Each row below holds a small network's activations on one input, seen along a few directions.
In each table, some parts of the input vary, and every possible input appears once, in random order.
A made-up example of a description, with smaller parts first: one of 2 separate values, together with either a single point or one of 11 places around a ring or (one of 4 places along a line, together with one of 5 places around a ring).
Shared parts are said once, and a part with two or three values counts as separate values.
In the rows, 128 means zero.

Other details of the inputs vary at random and push rows far along three fixed directions, the same in every table; ignore that.

Table:
R1: [157 110 180 144 193 100 133 119 106 167 176 178]
R2: [119 158 132 116 131 142 161 160 160 128 124 105]
R3: [131  60  94  69  94 121 116 123 114 141 108 173]
R4: [135  74  63  91 128 136  85 140 133 174 122 161]
R5: [139 110 121 179 140  82  84  85 105 105  76 123]
R6: [115 172 152  96 120 147 151 143 139 132 131 116]
R7: [101 122 147 110 141 135 168 127 167 133  91 110]
R8: [ 82 146 153 144  85 132 102 101 104 114  46  72]
R9: [132 116 107  86 112 127 115 140 113 125 151 170]
R10: [147  94 123 141 175 128 127 134 128 166 146 165]
R11: [112 161  94  84 109 160 132 146 172 134 103 103]
R12: [119 137 178 152 180 137 158 140 161 167 138 115]
R13: [130 134 128 190 108  99  87 123  81  94 125 134]
R14: [104 133 157 102 112 168 132 140 147 182 116 110]
R15: [ 81 159 106 159  67 152  87 146 129  99  70  64]
R16: [109 183 176 182  94 134  98 114 116 102 107  89]
R17: [147 112  79 107 128 132 128 150 129 124 138 162]
R18: [125 110  66 149  59 114  66 148  67 106  96 126]
R19: [147 111 103 119 141 112 135 155 132 120 153 161]
R20: [140 130 107 156  70 111  70 134  74 109 105 119]
R21: [176 137 140 146 196  88 137 113 144 116 177 179]
R22: [167 148 169 205 134  79  95 110  76  99 145 139]
R23: [132  68  97  97 116 129 144 114 109 135 160 128]
R24: [121 163 168 145 163 132 165 139 170 117 152 127]
R25: [137  99  53  83 111 131  91 139 142 125 135 173]
R26: [143 174 156 141 169 135 176 140 156 124 140 120]
R27: [ 82 116 128  81  98 154 160 130 149 142  79 111]
R28: [137 132 188 123 147 136 178  93 141 138 166  89]
R29: [172 130 172 141 166  95 144 120 120 121 190 187]
R30: [ 98 118 123  68  94 169 149 112 134 142 126  72]
R31: [135 103  84  94 103 125 126 156 112 129 145 168]
R32: [159 124 130 145 176 112 141 127 136 113 171 184]
R33: [ 92 156 135 104 103 161 150 147 153 128 128 123]
R34: [108 157 116 109 121 167 149 145 165 124 117 115]
R35: [143 107 139 201 155  84 106  90  93  99  89 134]
R36: [155 114  63  89 125 119 111 145 135 131 132 157]
R37: [150 103 108 182 134  97  86  75  96 105 124  84]
R38: [128 177 166 107 139 135 162 140 136 132 140 120]
R39: [117 138 165 203 136 118 131  91 118 102 116  38]
R40: [143  69  81 103 133 138 140 110 123 130 151 125]
R41: [107 139 173 134 152 149 157 138 145 174 133 119]
R42: [103 168 156  99 119 154 143 135 147 127 136 126]
Description of these inputs: one of 6 places along a line, together with either one of 3 separate values or one of 4 places along a line.
Which other rows does R1 become when the choice among 3 separate values takes its other values? List them by row number. -> R8, R30
Which other rows does R37 become when the place on the line of 6 takes its other values? List them by row number. -> R23, R28, R30, R39, R40

Table:
R43: [114 154 109  55  96 170 154 145 156 130 141 120]
R44: [165 114 126 146 127  92  88 127  72 117 160 181]
R45: [156 115  96 179 128  86  94 131 103  85 142 149]
R46: [102 103  48  55 104 164 135 187 158 143 114 165]
R47: [ 95 183 130 173  74 137  57 125 106 122  62  83]
R48: [102 139 185 120 177 140 188 101 180 146  91  95]
R49: [100 149 174 115 146 148 196  94 183 126  87  56]
R50: [ 93 158  96 173  69 136  94 148 122  83  76  65]
R51: [104  91 122 147  80 115  99  80  86 101  87  84]
R52: [143 132 145 168 110 106  96 138  82 111 137 139]
R53: [101 213 165 123 152 157 153 134 192 137 103  92]
R54: [149 119 100 183 142  98  87 136  98 103 122 165]
R55: [127  76  61  49  94 138 135 169 127 119 175 186]
R56: [155 146 117 172 103  97  75 102  77  88 133 124]
R57: [ 94 171 145 162  67 145 106 152  95 115  85  76]
R58: [ 73 153  83  12  33 204 115 169 157 158  90  96]
R59: [135  88  68  50 105 138 109 165 136 161 147 210]
R60: [138  78  42  25  86 157 144 167 130 134 170 191]
R61: [148 103 210 112 191 100 193  92 127 148 162 153]
R62: [ 92 142 204 118 157 140 187 101 169 161 101 100]
R63: [144 117 160 145 213 127 175 107 158 167 149 115]
R64: [155 111 203 135 207 117 188 100 130 173 195 133]
R65: [144  71 144 180 156 108  91 103 102 155 140 133]
R66: [154  78 129 169 147 102 110  83  85 126 165 113]
R67: [133 206 165 128 159 142 169 120 181 113 129  91]
R68: [189 141 145 131 195  99 170 124 156 111 184 175]
R69: [ 93 174 135 168  79 153  94 149 116 128  70  88]
R70: [146 141 115 176 142 104  83 126 115 107 113 147]
R71: [149  82 115 100 180 130 173 112 164 155 170 123]
R72: [147  93 104 171 119  90  82 152  78 119 139 192]
The inputs of R69 and R45 match in every part but one. If R47 is changed in the same way as R69 into R45, which row does it become? -> R67
Describe the family of inputs behind these rows. -> one of 5 places around a ring, together with either one of 2 separate values or one of 4 places along a line
Which other rows does R64 become when the choice among 2 separate values takes its other values? List them by row number. -> R61
Which other rows does R50 become when the place on the ring of 5 takes its other values? List them by row number. -> R46, R55, R57, R72
